A small network was shown many inputs. Here are its activations along a few directions, one row for each input.
Each table varies a few parts of the input and shows all the possible inputs, shuffled.
A made-up example of a description, with smaller parts first: one of 5 places around a ring, together with either a single point or one of 11 places along a line or (one of 2 separate values, together with one of 6 places along a line).
Shared parts are said once, and a part with two or three values counts as separate values.

Other details of the inputs vary at random and push rows far along two fixed directions, the same in every table; ignore that.

A family of inputs:
R1: [ 1 -6 -3 -2  0  2 -1  3 -4  9 -2  0  3 -4]
R2: [ 4 -8 -1  2 -7 -2 -2  0 -1  6 -1 -3 -1  1]
R3: [ 1 -7 -5 -1  7  1 -5 -2 -5  0 -1 -3  4  2]
R4: [ 2 -5  2  1 -3 -1 -1  2 -4  4  8 -3  1 -3]
R5: [ 8 -5  4 -6 -7 -2 -1 -7 -2  5 -5 -2 -1 -4]
R6: [ 1 -5 -4 -4  1  0 -6 -5 -7 -3  4 -2  3  7]
R7: [ 4 -8  1  1 -7 -2 -1  0 -1  5 -2 -1  0  0]
R8: [ 3 -8  2  1 -7 -3 -2  1 -1  6 -3  1  1 -1]
R9: [ 2 -5 -2  0  3 -2 -7 -4 -5  0  3 -2  3  6]
R10: [ 0 -7 -6 -6  5  3 -4 -3 -7 -3  0 -3  4  4]
R11: [-1 -7 -5 -2  6  1 -5 -3 -5 -1 -1 -3  6  1]
R12: [ 2 -6 -5 -1  0  3  0  2 -4  8  0 -3  0 -2]
R13: [ 1 -6 -1  0  1  3  1  5 -4  4  4 -4  1 -7]
R14: [ 3 -9  0  2  0 -4 -7 -4 -2 -2 -2 -2  2  5]
R15: [-13  47   5  11  12   6  25  13  23 -21  -1  10 -19  -5]
R16: [ -5  36 -10  -2  -2   0  11 -10  25  24 -41  25  -6  37]
R17: [ 3 -8  0  2 -7 -2 -1  0 -1  6 -1 -3 -2  2]
R18: [ 1 -6 -3 -2  1  3  0  3 -4  9  0 -2  2 -2]
R19: [ 3 -4 -3  1 -4  0 -2  0 -4  8  4 -2  0  2]
R20: [ 2 -4 -2  0 -4  0 -1  0 -4  9  4 -2  0  2]
R21: [ -8   3  20   9   7   2  11  22   0 -39  35 -11  -8 -44]
R22: [ 2 -5  0 -1 -4 -2 -2  0 -4  9  2  1  3  0]
R23: [ 0 -7 -3 -4  0  3 -1  2 -2  8 -1  0  4 -4]
R24: [ 1 -5  0 -3 -4  0 -3 -1 -1  7  3  1  4  0]
R25: [ -8  39 -15  -4   6   4   6 -16  19  16 -35  23  -3  44]
R26: [ 1 -9  0  0 -1 -4 -6 -5 -2 -4 -3 -2  4  4]
R27: [ 1 -5 -2  1  3 -3 -8 -4 -4  0  2 -2  6  5]
R28: [ 0 -6 -5 -1  7  0 -6 -2 -4  0 -2 -4  6  2]
R29: [-13  44  12  10   5   1  23  10  28 -25  -3  14 -18  -5]
R30: [ 0 -6 -2 -3  1  1  0  3 -4  9 -2 -1  3 -4]
R31: [-1 -6 -5 -4  5  3 -5 -3 -6 -1 -1 -3  5  3]
R32: [ 2 -8  0  2  0 -5 -7 -4 -1 -3 -3 -3  4  4]
R33: [ 6 -3  0 -8  1  3  0 -4 -5  8 -4 -2  1 -6]
R34: [ 2 -9  2 -1 -7 -2 -3  0  1  5 -2  1  2 -1]
R35: [-15  47   8  11  13   1  18   5  22 -32   2  12 -14   0]
R36: [ 3 -8  4  2 -6 -3  0  2 -1  1  3 -3 -1 -4]
R37: [ 2 -5  1  1 -4  0 -1  2 -4  3  8 -2  1 -4]
R38: [ 0 -5  0 -3 -4  0 -3 -1 -1  8  3  1  3  0]
R39: [ 7 -2  2 -7 -4  0 -1 -7 -5  8  0 -1  1 -3]
R40: [ 2 -8 -2 -3 -2 -2 -6 -5 -4 -6 -1 -2  2  7]
R41: [ -7   1  22  12   5  -3   6  15  -2 -51  33 -13 -10 -35]
R42: [ 2 -5  0 -1 -4 -1 -2  0 -4  8  2  1  3 -1]
Each input here is: one of 3 separate values, together with either a single point or one of 5 places along a line or (one of 2 separate values, together with one of 4 places along a line).
Changing only the choice among 3 separate values turns R15 into R17. The same change can be made to R11. Which row results?
> R26
Changing only the choice among 3 separate values turns R9 into R3. The same change can be made to R42. Which row results?
> R1
Which other rows does R2 become when the choice among 3 separate values takes its other values? List them by row number.
> R12, R19

A family of inputs:
R43: [ -2   0  24  12  -1 -10  10  11   9 -37  16  -8  -8 -28]
R44: [ -7  33  -3  -2  14   8   9  -3  15 -13 -20  15  -7  17]
R45: [ 12 -18   3   0 -12  -7 -10  -5  -5   6  -7  -2   4  -2]
R46: [-14  33 -10   7  10  11  22  18  20  16 -15  15  -8   4]
R47: [ 10 -12   9  -8 -11  -6  -9  -7  -7  17   5  -2   3  -3]
R48: [ 10 -16   3  -6 -15  -2  -1  -6  -9  12  -1  -7  -2   0]
R49: [ 10 -20   2  -4 -16  -5  -7  -4  -4   4  -5  -1   4   0]
R50: [ -6  37  -8  -5  13   8  14  -7  12  -7 -14  11 -12  14]
R51: [  9 -13  -9  -8   8   2  -8 -10 -14   6   1  -9   4   0]
R52: [  5 -18   1  -8  -8   4   3  10  -5  27  -8  -4   3 -17]
R53: [ -9  11  13  10   0   1   7  16   0 -26  38  -4  -5 -22]
R54: [  3 -11  -2   1  -4  -1  -9  -1 -11  17  14  -2  10   6]
R55: [-11   2  10   4  12  -2   4   8   2 -45  19  -8  -5 -26]
R56: [  6 -16  -6  -6   7  -2 -10  -6 -14   0  -4  -6  11   2]
R57: [  3  -9  -3 -14   0   6 -11 -10 -14   7   7  -2  12   0]
R58: [  1  20 -18 -16   6   6  -6 -26   1  38 -34  18  11  40]
R59: [-12  35  -9  -5  19  15  20   8  15   8 -23  13  -6  -3]
R60: [ -2 -23  -5   9   0  -5 -13  -1  -3   5   1  -4   8   8]
R61: [ -7  37  -8  11   7   2  14   2  17   3  -9  11 -13  19]
R62: [ -5   7   8  13   2   1  10  18   0 -29  33 -10 -13 -21]
R63: [  3 -19  -4  -5   8  -1 -15  -8  -7  -3  -7  -9  12   3]
R64: [ -2  10  24   2  -8  -4  10   9   3 -26  30  -1 -11 -31]
R65: [  3 -23   5  -2 -15  -6  -9  -6  -1   3  -8  -4   4   1]
R66: [ -3 -23  -8   5  -6  -4 -13   1  -2   3   2  -4   7   9]
R67: [-12  30  -6   9   4   0  14   6  18  -6 -12  16  -9  23]
R68: [ 13 -13   3  -3 -12  -5  -7  -6  -8  14  -2  -9  -2  -3]
R69: [  3 -19  -6   8  -1  -4  -9   1 -10   7   3  -2   8   8]
Changing only one part turns R67 into R44. The same change can be made to R60. Which row results?
> R63
What do these inputs look like to the network?
> one of 3 separate values, together with either a single point or (one of 2 separate values, together with one of 4 places along a line)
Which other rows does R48 become when the choice among 3 separate values takes its other values? List them by row number.
> R50, R62
Which other rows does R53 become when the choice among 3 separate values takes its other values? List them by row number.
> R57, R64
